Each row below holds a small network's activations on one input, seen along a few directions.
Each table varies a few parts of the input and shows all the possible inputs, shuffled.
A made-up example of a description, with smaller parts first: one of 2 separate values, together with either a single point or one of 11 places around a ring or (one of 4 places along a line, together with one of 5 places around a ring).
Shared parts are said once, and a part with two or three values counts as separate values.

Other details of the inputs vary at random and push rows far along two fixed directions, the same in every table; ignore that.

Rows:
r1: [ -4  -1 -18 -11  10  -7   6   4  -2  19 -27 -16]
r2: [ 11  -2 -13 -15   6 -10  12   0   1  18 -18 -17]
r3: [ 13   3  19 -19  -3   7  10  -3 -10 -17  24  17]
r4: [ -1  -1  -2  -9  11  -8  11 -10  -4  -7  16  17]
r5: [-1 -6 16  0  2 -4  4 -9  0 -2 25 10]
r6: [ 11   1 -12 -11   9 -10  12  -8   3  14 -20 -23]
r7: [ -6  -3   7   0   7  -1  13  -8  -2 -11  25  20]
r8: [-5 -7  1 -4  8 -4 11 -3 -4  3 10  5]
r9: [  7  -1  -2 -17   1  -3   3 -15   3   2  12   8]
r10: [-26  -6  11  42 -16   9 -28  16   6 -21  13  23]
r11: [ 13   9  11 -18  -1   9  12   0  -8 -10   8   5]
r12: [  0  -7   5  -9   9  -4  14  -9  -2 -11  29  23]
r13: [ -8   0 -12  36 -14   3 -21  21  12   0 -31 -21]
r14: [  4   2 -21  -6   8  -4   8   7   2  18 -30 -18]
r15: [-11   1  -3  33 -16   4 -33  22  12  11 -29 -20]
r16: [  2  -1   4 -11  -1  -1  -3 -14   4   0  19   8]
r17: [-22  -5   2  45 -11   9 -20  16   5 -17   0   2]
r18: [ 11   9  13 -14  -3   6   5  -1 -10 -12  10   9]
r19: [ -7  -2  10   2   5  -5   5 -11  -4  -5  22  14]
r20: [-17  -1   1  43 -14  11 -21  21   8 -20   5  15]
r21: [ -3  -7  12  -7   7  -5  13 -11  -4   0  24  10]
r22: [ 11   1   6  -9   4  -4  11 -13   4  -6  20  15]
r23: [-23  -2  -4  37 -14   5 -27  23   6  12 -30 -20]
r24: [ -3   0  -6  -9   7  -8   0  -1   1  27 -25 -26]
r25: [  2   0  13  -6   7  -3  11 -14   1  -3  24  10]
r26: [  2  -3  -1  -9  -4  -1  -1 -12   5 -10  20  19]
r27: [ 11   9  -1 -23  -2   5   4   7  -9  10 -25 -19]
r28: [  9   1 -11 -18   6 -10   6  -5   3  21 -23 -16]
r29: [ 11  -4   4 -12   3  -8  10  -9   2   2  13   7]
r30: [ -8   0   4  38 -19   3 -27  15  10 -18   5  15]
r31: [ -1  -2   6   2   7  -4   6 -11   1   0   8  -6]
r32: [ -6   6  16  21 -27  23 -28  17   0 -27  12  16]
r33: [  5   2 -22 -10  10 -10   5   2  -2  18 -28 -15]
r34: [ 14   8  -2 -20   3   5  14   2 -10   4 -19 -22]
r35: [  8   2   7  -9   6  -4   9 -12   4   1  16   5]
r36: [  3  -3   5  -6  -1  -6   1 -10   5 -11  16  20]
r37: [-2 -3 -6 -2 12 -4 12 -7 -1 -8  6  4]
r38: [ -8  -1 -14 -10   4  -2   2  -2  -3  26 -22 -24]
r39: [  1   3  -7  -7   9 -10   4  -4  -3  26 -20 -25]
r40: [ -3   2 -10  -3   8  -4  11   2  -2  24 -24 -26]
r41: [-20  -2  -6  43 -10   6 -20  21   6   5 -28 -27]
r42: [ -9  -2 -20 -10   6  -1   4   1  -4  23 -24 -21]
r43: [ -3  -4  12 -13   3  -1   3 -21   0  -6  35  18]
r44: [  4  -5  -3  -8  12  -5  13 -14   1 -13  15  14]
r45: [  1  -4  -6 -11   6  -6   3  -6   2  -2   2  13]
r46: [-19  -1 -20  30 -14  10 -27  25   6   7 -29 -15]
r47: [  9   1  -2 -11   4  -6  13  -9   4  -3   9   9]
r48: [  6   2   5  -6   5  -9   1 -11   1   3  10   2]
r49: [ 13  10  -5 -16   1   5   4   9 -12  10 -26 -19]
r50: [-16  -4  -4  34 -20  13 -32  15  10 -17   5  19]
r51: [  4  -1   7   1   5  -5   4 -12   5  -6  13   0]
r52: [ -2   2  20  26 -22  21 -22  22  -3 -27  13  18]
r53: [ -2   7  15  28 -21  22 -21  24  -1 -25   3  12]
r54: [  9   6   5 -20  -4  13   1   0 -10  -7   4   5]
r55: [  8  -1  -7  -9   5  -8   5   1   2  25 -18 -26]
r56: [  9   1   4  -5   2  -8   3 -12   2  -4  14  13]
r57: [  6  -6  -4 -13   8  -6  11  -6   0   0  10  11]
r58: [ -5   1 -16  -6  12  -9   9   1  -7  22 -24 -19]
r59: [ 11   5   8 -12   2   9   9  -1 -10 -13   2   0]
r60: [  9   5  11 -15  -3   9   1   2  -9 -11   3   9]
Description of these inputs: one of 6 places along a line, together with either one of 2 separate values or one of 8 places around a ring.
Q: The inputs of r25 and r5 match in every part but the place on the line of 6. If r40 is changed in the same way as r25 into r5, which row does it become?
A: r21
Q: The inputs of r47 and r30 match in every part but the place on the line of 6. If r11 is changed in the same way as r47 into r30, which row does it become?
A: r18
Q: Which other rows agree with r1 in the place on the line of 6? List them by row number.
A: r10, r15, r23, r24, r27, r28, r36, r45, r60
Q: Change only the choice among 2 separate values in r3. List by row number the other rows that result.
A: r52
Q: Change only the place on the line of 6 in r7. List by row number the other rows that result.
A: r8, r10, r17, r42, r58

Rows:
r61: [  8  -3  20 -16  10  -5  18  -3 -13 -13  20  17]
r62: [ -6  -3 -16 -11  10  -6   9  -2   0  41 -24 -38]
r63: [  2  -4  -1 -14   3 -17  -1 -20   4  -5  19  23]
r64: [  0  -6  -5 -24   4   5  10  -8  -2 -13  13  29]
r65: [ -6   0 -15 -15  14  -9   8  -6  -2  40 -26 -34]
r66: [ -1 -12  11  -4  13 -10  18 -14   3  -5  26   8]
r67: [ 12  11 -10 -24   3   4   5  -5 -11  33 -35 -47]
r68: [ 17   1  17 -11   4   1  12 -16  -7 -19  19   3]
r69: [ -2   7   7 -13   2  11   1 -15  -7 -11  18   0]
r70: [ 16   1  15 -25  -4  -1   1  -6   3  -6  17  21]
r71: [  1   5 -12  -6   4   7  15  -3  -1 -15   6   8]
r72: [-21  -8   7  54 -12   3 -28  22  12  -9  -8  -5]
r73: [-11   2   2 -14   1  10   9 -11 -10 -11  16   6]
r74: [ -1  -1 -21 -16  13  -2  22   9 -14  19 -46 -32]
r75: [ 14   5   6 -15   5  -5  15   3  -8  -8  21  22]
r76: [ 9  3 22 -6  0 -2  9  5 -4 -7  5  0]
r77: [  8  -6 -27 -25   7 -16  10  -5   5  36 -28 -28]
r78: [-12  -1   2 -10   2  10   9  -3 -14  -3   7   9]
r79: [ -8  -2  12 -11  11  -9   7 -25  -3   2  28  15]
r80: [  1  -4  -3   3  12 -11  11 -12   8   0  18  14]
r81: [ 18   9  14 -13   0  -4  14  -1  -2  -8  21  17]
r82: [ 11   9  -7  -6   5   5   7  -8   0 -17   9   2]
r83: [-24  -9   7  43 -19  12 -26  15  11   2  11  -4]
r84: [ -2   3  15 -13   0   5   2   2 -13   1  17   9]
r85: [ -2  -3   4 -13   8   3  21 -12  -8 -24  16  10]
r86: [-10   2   9  39 -15  16 -25  15   3 -33   1  -2]
r87: [-15  -7  -2  37 -23   0 -35  14  16 -10   5  15]
r88: [ 10   0  -2 -23   4   6   0 -18   4 -20  18  14]
r89: [ -1  -2 -13  -5  18 -18  11  -3  -1  27 -36 -34]
r90: [ 25   6 -13 -35   0  -5   5  -3   3  32 -41 -32]
r91: [ 18   0   1 -15  -6   4  -7 -13   3  -9   7   6]
r92: [ -5  13  -1  26 -24  17 -30  31   3  30 -52 -50]
r93: [-11   2  -1  45 -17  14 -24  35   0 -19  -1  22]
r94: [-15 -12  -5  44 -28   5 -35  21  19  -5   0   3]
r95: [ 11  -2   6 -23  -1  -2   0   1  -2  -4  13  22]
r96: [ 23   9  13 -11  -3  -1  12  -8   1  -8  16  11]
r97: [  3   7 -25  -6  20 -19   9  -8   3  30 -37 -25]
r98: [ -5  -2  11 -16   8   6   9  -4 -18  -3  21  20]
r99: [  8  12  -3 -26   4   1   8   9  -9  40 -37 -42]
r100: [ 0 -6 -5  8  7 -7  9 -6 11  4 14  6]
r101: [-24   6 -13  33  -7   0 -30  15   4  27 -45 -34]
r102: [ -2   1 -13  -7  20 -19   9  -8  -3  23 -35 -30]
r103: [ 21   8   3  -5  -2   2   7 -10  -2 -13  14   6]
r104: [-16  -1  -2  36 -20  -5 -40   8  12 -14  -1  18]
r105: [-19 -13   6  51 -15   6 -21  22  14  -7  -1  -9]
r106: [-18  -6   9  48 -15  14 -24  34  -5 -20 -10   9]
r107: [ 15   4  25  -6  -2   0  10  -6  -1 -11  10   1]
r108: [ 2 -8 -5  6  7 -6 12 -7 11  4 17  5]
r109: [-19   3 -11  51 -22  19 -25  36   4 -19 -15  10]
r110: [  6  -6   0 -23   6   1   5  -3  -5  -8  14  31]
r111: [  1   0  -2   2  12 -14   8 -15   6  -2  15  16]
r112: [ -1  -4  -9 -19   0   8   4  -9   4 -17   9  16]
Q: Describe the family of inputs behind these rows.
A: one of 4 separate values, together with either one of 5 places along a line or one of 8 places around a ring
Q: The inputs of r89 and r111 match in every part but the choice among 4 separate values. If r76 is changed in the same way as r89 into r111, which row does it become?
A: r81
Q: The inputs of r65 and r80 match in every part but the choice among 4 separate values. If r98 is changed in the same way as r65 into r80, which row does it become?
A: r93
Q: Change only the choice among 4 separate values in r112. List by row number the other rows that result.
A: r71, r73, r85
Q: Start at r112 and move only the place on the ring of 8, one step at a time. The first step leads to r88. Which rows follow, in order?
A: r91, r90, r70, r95, r110, r64
